A small network was shown many inputs. Here are its activations along a few directions, one row for each input.
In each table, some parts of the input vary, and every possible input appears once, in random order.
Descriptions start from the smaller parts, as in this example, which fits no table here: one of 5 places around a ring, together with either a single point or (one of 2 separate values, together with one of 4 places along a line) or one of 9 places around a ring.
Shared parts are said once, and a part with two or three values counts as separate values.

A family of inputs:
x1: [  0.6  18.2  14.8 -10.2  14.1 -16.0 -13.3  10.4  14.0   4.2  19.4   1.1
   6.0  24.6  -0.4]
x2: [ 20.5   0.4  -4.7 -14.6   4.9 -25.2   4.4 -21.5   0.3  32.0   5.1  -7.3
   7.2 -17.6  -4.5]
x3: [-13.3  18.7   8.3  -6.8  20.6 -16.9  -3.9  21.3   5.7   3.6  17.7  21.5
  -2.7  20.7   7.0]
x4: [-19.9 -34.4 -16.9 -38.1 -43.8  29.0   4.9   8.4   2.3 -91.2  -3.2  -1.2
 -10.5  -2.9 -11.0]
x5: [ 13.1  -8.5 -16.6  -9.7   7.8 -21.0  15.3 -17.9   8.3  31.7   2.9  -2.9
  -5.0 -16.4   7.7]
x6: [-8.7 10.4 -2.8 -9.0 25.8  4.5  2.7  8.8 27.3 11.7 16.8 -4.1  3.8 19.2
 15.2]
x7: [-15.7 -38.3 -15.5 -38.0 -16.9  18.8  10.6  22.1  16.4 -95.9 -39.2  -5.9
  -0.2 -19.2  -8.6]
x8: [ 22.7  -0.9   1.5 -10.9  -3.9 -41.2   0.1 -16.5  -4.9  24.1   5.5   2.5
  -2.9 -10.8  -8.2]
x9: [ -4.2  -2.4  -3.3  41.0  -3.9  39.2   3.3  -5.9  -8.4  15.0 -13.6 -11.1
  -1.4  -1.5   9.5]
x10: [ -9.6   5.8   8.1  42.9  -8.5  17.3  -3.5   5.8 -29.4   6.3 -12.0  14.4
  -8.8  -0.4   0.4]
x11: [  2.7   6.9   8.6  35.7  -6.8  34.8  -7.9  -9.6 -16.4  15.3 -11.6 -15.8
  10.3  -2.7  -2.6]
x12: [ -1.3  19.4   8.9 -14.0  23.0   0.4  -8.9   5.4  19.2  12.2  19.1  -8.5
  15.8  17.9   2.9]
x13: [  8.6  -0.8  -5.3  -7.4   2.7 -42.2   8.9  -5.9 -13.2  23.7   3.8  23.2
 -11.5 -14.7  -1.1]
x14: [  4.4   5.6  15.0  39.2 -15.3  18.4 -12.6  -5.0 -21.2   7.1 -10.8  -6.0
  -0.2   3.6  -6.3]
Question: Describe the family of inputs behind these rows.
Answer: either one of 2 separate values or (one of 3 separate values, together with one of 4 places along a line)
Question: Which other rows belong to the same alternative as x7? List them by row number.
Answer: x4

A family of inputs:
x15: [ 26.7  11.9  12.6 -21.5   6.5 -14.5 -13.4  -6.8  13.0   8.7  -8.8 -29.6
  31.1   0.2 -11.3]
x16: [  1.6  -2.6  -5.0 -17.9  30.0 -39.4   9.7  12.3  -2.0   5.8 -14.6  22.1
  -1.3 -28.6  -2.3]
x17: [ 20.8  12.6  27.2   6.1 -23.5 -22.9 -19.7  -1.3 -30.0  -6.1 -11.6   6.2
   9.4  -0.6 -21.3]
x18: [-15.7 -30.9 -20.8   4.9 -21.0  55.5  10.0   4.0  -0.3 -56.0 -37.1 -12.1
  -6.0 -14.1  -0.4]
x19: [  0.8 -13.6 -24.4 -10.6  10.7 -38.2  25.8  11.0  15.8  13.2   5.3  26.1
 -24.3   3.8  24.5]
x20: [-15.8  14.4   2.3   1.1 -17.1  -2.3  -6.1  -7.9 -26.9   4.8  32.6  17.8
 -14.8   0.8  -6.4]
x21: [ 12.2 -16.2  -7.4  -4.6 -37.4 -28.8   5.9 -16.2 -15.3   8.3  18.1  18.9
 -29.1   6.9  -0.8]
x22: [-30.1  13.0  -7.5  -7.4  30.7  -9.8   9.0  14.3   6.9  13.2  13.1  27.1
 -11.5  -1.0  15.7]
x23: [ -6.7  10.7   0.3  38.2   3.5  49.9   4.5   4.6 -15.3  25.4  -1.7  -3.7
  11.5   9.1  13.6]
x24: [-16.0   2.4 -13.4  25.6   4.3  32.8  12.3 -15.9 -13.3  25.0   2.1  -2.7
  -8.6 -17.6  15.1]
x25: [  7.8  12.3  13.6  -2.8  26.1 -31.7  -4.5  26.3  -0.6   1.6 -28.6  10.2
  10.9  -2.1   3.2]
x26: [-16.1 -22.5  -3.4 -15.9 -43.2  17.0 -10.1  13.2 -12.4 -78.9  -3.1   8.5
  -6.5   1.0 -16.1]
x27: [ 16.6   0.0   9.0  32.1  -3.0   9.4  -1.0  -5.3 -15.8  15.3 -41.8 -16.6
  18.2 -18.4  -2.3]
x28: [ -6.3  23.5  13.7  14.8 -16.3  13.8 -13.6  10.2 -29.9   2.9  29.5  17.4
   5.9  27.8  -6.4]
x29: [ 19.4  -3.2  -6.2 -37.3  10.5 -22.0   2.3 -20.6  11.2  13.9   4.6 -18.0
  18.7 -25.0 -18.5]
x30: [-21.5  21.3   4.8   4.8  32.0   7.6   1.5  30.9   3.9  12.7   9.0  27.3
   8.8  27.4  14.0]
x31: [ 21.9 -14.4 -25.1 -30.5  -7.1 -19.4  17.3 -22.1  26.9  20.1  26.5 -14.1
  -5.1   6.3  11.7]
x32: [  9.3 -27.1 -29.0  21.5 -16.8   4.5  25.3 -20.1  -1.8  29.1  -9.4  -2.7
 -21.3 -12.7  19.2]
x33: [ 12.5   9.4  18.9   2.0  13.4  -0.9 -20.8 -10.5  34.2   7.6  15.6 -33.6
   8.5  24.4  -1.7]
x34: [  4.4   1.2  12.9  54.5   3.3  25.8 -11.3  -2.7   6.1  17.2 -19.3 -21.6
  -7.0   2.6   1.6]
x35: [  1.7  21.0   5.1 -14.8  14.2  25.7 -10.1  -1.6  14.4  17.8  30.4 -14.1
  27.0  27.8   4.9]
x36: [ -6.6  13.9  19.2  23.5  31.5 -18.9 -10.2  22.6  24.6  -0.1  -6.8   8.1
  -8.4  21.3   6.2]
x37: [  9.4 -15.0 -10.5  16.7   2.9   1.7  13.1 -22.7 -18.2  18.8 -28.3  -4.2
   6.0 -43.5  -7.8]
x38: [ 13.5  -2.8  10.4 -10.6 -19.2 -29.9  -6.3 -17.0 -31.5  -0.8   0.3  17.5
  -3.9 -25.9 -27.5]
x39: [ -8.1  12.6  -6.8 -27.7  12.4   8.4  -1.4 -17.8  17.7  19.5  33.5 -14.9
   6.4   0.6   4.8]
x40: [ -7.4 -22.5  -7.1 -46.5 -14.8  29.0   0.5   4.6  31.1 -63.4  -1.0 -28.2
  12.2   0.9  -4.6]
x41: [-28.4 -17.7  -8.8 -25.3   5.1   9.4  16.2  35.8  18.5 -72.6 -22.2  10.9
  -8.5   0.8   4.6]
x42: [  0.1   8.3  25.3  27.5 -17.5 -11.7 -25.0  -1.3 -11.1  -3.3  13.7  -2.0
 -18.3  27.9 -11.7]
Question: Describe the family of inputs behind these rows.
Answer: one of 4 separate values, together with either a single point or one of 6 places around a ring
Question: Changing only the choice among 4 separate values turns x22 into x20. The same change can be made to x19. Which row results?
Answer: x21
Question: Start at x31 and move only the place on the ring of 6, one step at a time. The first step leads to x29. Which rows follow, in order?
Answer: x15, x33, x35, x39
Question: Change only the choice among 4 separate values in x35. List by row number the other rows that result.
Answer: x23, x28, x30

A family of inputs:
x43: [-16.2 -16.7   2.8 -58.5 -11.4   2.3 -14.9  17.6  29.2 -88.3  12.3  -2.8
   4.4  13.4 -21.1]
x44: [ 17.2  15.5  -7.6 -15.4  46.5 -70.4  17.4   0.4  16.4  74.8  32.7  33.3
  -5.2   6.5  15.5]
x45: [-24.3 -20.6  -1.5  23.3 -50.4  82.8   0.1   8.7 -33.0 -68.7 -24.2  -4.6
   1.1  -1.1  -9.7]
x46: [-21.9 -34.1 -34.5 -74.5  -1.3   5.9  21.0   4.4  39.9 -68.9  -1.9 -10.0
  -6.7 -20.7   3.3]
x47: [ 10.6  25.6  11.5  84.6  -0.9  24.5 -14.3 -20.7 -28.7  80.4   9.8 -11.3
  -3.3  12.2  11.9]
x48: [ 12.1  20.3  -9.4 -25.1  47.1 -46.2  13.8 -24.4  27.4  79.6  36.3  -2.9
   2.1  -8.2  17.2]
x49: [ 19.2  40.0  26.8  -9.7  38.0 -49.8 -20.4  -9.6  15.4  64.8  50.1   2.7
  10.4  26.5  -9.0]
x50: [ 42.0   7.5   3.9   0.8   1.0 -71.2   2.1 -39.2 -21.6  77.7   9.6   5.8
  -2.2 -27.5 -11.8]
x51: [  5.0  36.2  22.6  82.9  28.9  19.0 -15.7  -5.1 -33.3  81.3 -15.3  -0.4
  11.8  -4.1   6.3]
x52: [ 10.3 -47.7 -20.0 -47.8 -47.4 -17.5  10.7 -10.2  -9.8 -74.5 -28.0   0.3
 -11.7 -41.2 -24.7]
x53: [ 10.5  24.8  21.4  86.7  12.2  22.4 -12.8 -17.6 -21.6  83.4 -13.2  -8.3
  -4.4  11.0  12.7]
x54: [-21.6 -30.7   1.6  40.0 -37.6  73.6   1.2  10.4  -9.6 -71.4 -49.6 -15.3
 -11.4  -2.6  -2.6]
x55: [-26.9 -18.3   3.0  37.1 -20.7  69.3   0.3  22.5 -21.4 -73.7 -51.4  -7.8
   4.8 -18.0  -9.6]
x56: [  7.4  35.1  17.3  70.3  -1.0  32.0 -13.9 -20.1 -44.0  83.5  10.4   3.5
   9.7  12.5   5.9]
x57: [ 34.4  30.5   8.7 -19.4  38.3 -44.9  -0.8 -12.1  25.6  72.6  26.4 -15.4
  26.3  15.8   9.9]
x58: [-17.5 -39.2 -33.4 -64.6  -1.2 -18.6  24.5  28.6  27.6 -74.6  -6.2  26.4
 -14.1  -4.9   1.9]
x59: [-27.6 -14.5  -7.6 -64.6 -13.2 -22.3   1.1  34.9  15.7 -89.2   0.5  20.3
 -14.0   8.7  -1.0]
x60: [  0.3 -26.3 -15.6 -69.3 -10.2   7.4   3.9  17.4  38.7 -75.4 -12.0 -21.9
  18.2   2.9  -3.2]
x61: [-21.0 -29.5  -7.6  38.1 -50.9  75.7   0.7   7.4 -17.0 -74.1 -25.4 -18.8
 -10.9  -1.6  -3.8]
x62: [  8.1  42.1  17.5 -14.8  34.4 -74.1  -3.8   6.9   4.3  60.6  39.0  27.2
  -4.9  20.4  12.1]
Question: Changing only one part turns x50 into x52. The same change can be made to x49. Which row results?
Answer: x43
Question: Describe the family of inputs behind these rows.
Answer: one of 2 separate values, together with either a single point or one of 4 places along a line or one of 5 places around a ring
Question: Start at x46 and move only the place on the ring of 5, one step at a time. The first step leads to x60. Which rows follow, in order?
Answer: x43, x59, x58
Question: Change only the place on the line of 4 in x53. List by row number the other rows that result.
Answer: x47, x51, x56

A family of inputs:
x63: [-31.2   0.1  16.4 -32.5  -4.3  32.3 -21.9  34.8  30.9 -84.4  14.5  -1.5
  10.3  44.9 -12.5]
x64: [  0.1  36.1  12.7  78.6  22.4  27.0   0.2  -9.6 -20.1  90.2  10.1  -2.7
   3.3  17.7  29.1]
x65: [ 16.2  44.4  31.7  72.2   6.7  16.1 -30.6 -15.3 -33.2  85.5  18.3  -6.4
  11.6  26.4  -0.8]
x66: [ 32.1  11.6  -1.4 -52.8  33.8 -76.5   5.8 -21.0  27.3  50.5  16.9  -6.7
   8.6 -18.2   0.2]
x67: [-34.4  -5.2  -8.2 -42.5   8.8  58.4  -2.8  33.5  48.5 -76.9  15.6 -19.3
  11.0  31.9   8.5]
x68: [ 11.7  31.0  18.7  72.5  25.6  39.1 -11.1 -23.6  -8.8  94.2   9.5 -18.9
  14.8  15.6  10.8]
x69: [ 11.0 -42.7 -10.7  -0.4 -64.7  20.6   9.6 -18.5 -38.3 -60.4 -36.1  -3.5
  -9.1 -35.4 -27.3]
x70: [ -2.6 -49.6 -13.8   6.1 -60.5   7.7  11.1 -11.5 -37.7 -58.5 -35.2  13.8
 -35.1 -37.9 -22.8]
x71: [-43.1   0.6  11.9 -26.0  -1.5  21.3 -15.6  42.8  24.4 -87.1  12.7  16.3
  -5.2  43.7  -1.9]
x72: [ -3.7 -56.0 -38.3   2.0 -54.4  29.5  28.9 -13.8 -23.1 -53.8 -46.1  -0.9
 -20.6 -49.3  -0.7]
x73: [ 25.6   4.8 -17.9 -54.4  30.9 -59.8  16.5 -30.3  30.1  60.8  31.8  -5.4
   7.6 -13.9   2.9]
x74: [ 22.8   4.9  -4.8 -35.3  43.2 -90.5  11.1  -3.6  15.0  54.9  16.5  33.5
  -7.6 -13.5   0.0]
x75: [ -4.9  47.9  25.9  84.0  35.8  12.6 -12.8   1.8 -31.5  88.3   5.8  10.0
   3.8   6.5  11.2]
x76: [  6.1 -59.1 -31.4   1.6 -49.2  40.2  18.5 -28.9 -12.6 -52.6 -43.9 -21.5
  -6.7 -49.7 -17.1]
x77: [-45.5   6.3   5.5 -29.4  23.8  28.8  -6.5  54.3  24.4 -78.8  -2.2  14.6
   6.2  29.3   5.2]
x78: [  2.0  46.5  27.3  81.4   7.5   6.5 -21.1  -5.9 -38.7  81.8  20.6   9.9
  -5.5  27.9  10.3]
x79: [ 15.2 -44.6 -15.7  -0.6 -55.8  23.7   7.8 -16.7 -20.7 -66.9 -56.8 -28.0
   0.4 -46.7 -18.1]
x80: [ 25.5  11.2  -2.0 -38.9  14.3 -96.4   4.8  -8.1   4.3  46.9  38.8  27.8
 -11.0   0.7   0.6]
x81: [-45.4  -3.7 -10.8 -35.8  11.8  46.2   1.1  42.5  41.5 -81.4  11.2  -2.5
  -3.5  30.0  18.4]
x82: [-25.8  -0.5   8.0 -36.7   6.8  40.2  -7.6  47.2  42.1 -85.8  -2.8 -19.6
  21.1  38.4   5.4]
x83: [ -4.4 -43.0 -13.7   3.9 -42.1  10.3  12.7  -4.2 -38.1 -55.1 -54.9   8.6
 -17.5 -56.2 -20.6]
x84: [ 20.3   2.0 -22.0 -45.0  25.8 -74.7  22.3 -14.4  21.3  56.7  24.5  12.7
  -6.6  -7.8  16.0]
x85: [ 15.5  41.6  28.8  73.3  21.5  24.4 -20.8 -11.3 -17.5  84.2  -7.0 -22.5
  19.8  14.5  13.6]
x86: [ 36.9  15.5   3.6 -45.3  13.7 -87.0   0.4 -20.2  10.8  47.7  38.1  12.1
   9.9   1.1 -10.6]
Question: Describe the family of inputs behind these rows.
Answer: one of 4 separate values, together with one of 6 places around a ring
Question: Changing only the place on the ring of 6 turns x63 into x67. The same change can be made to x65. Which row results?
Answer: x68
Question: Change only the choice among 4 separate values in x80. List by row number the other rows that result.
Answer: x70, x71, x78
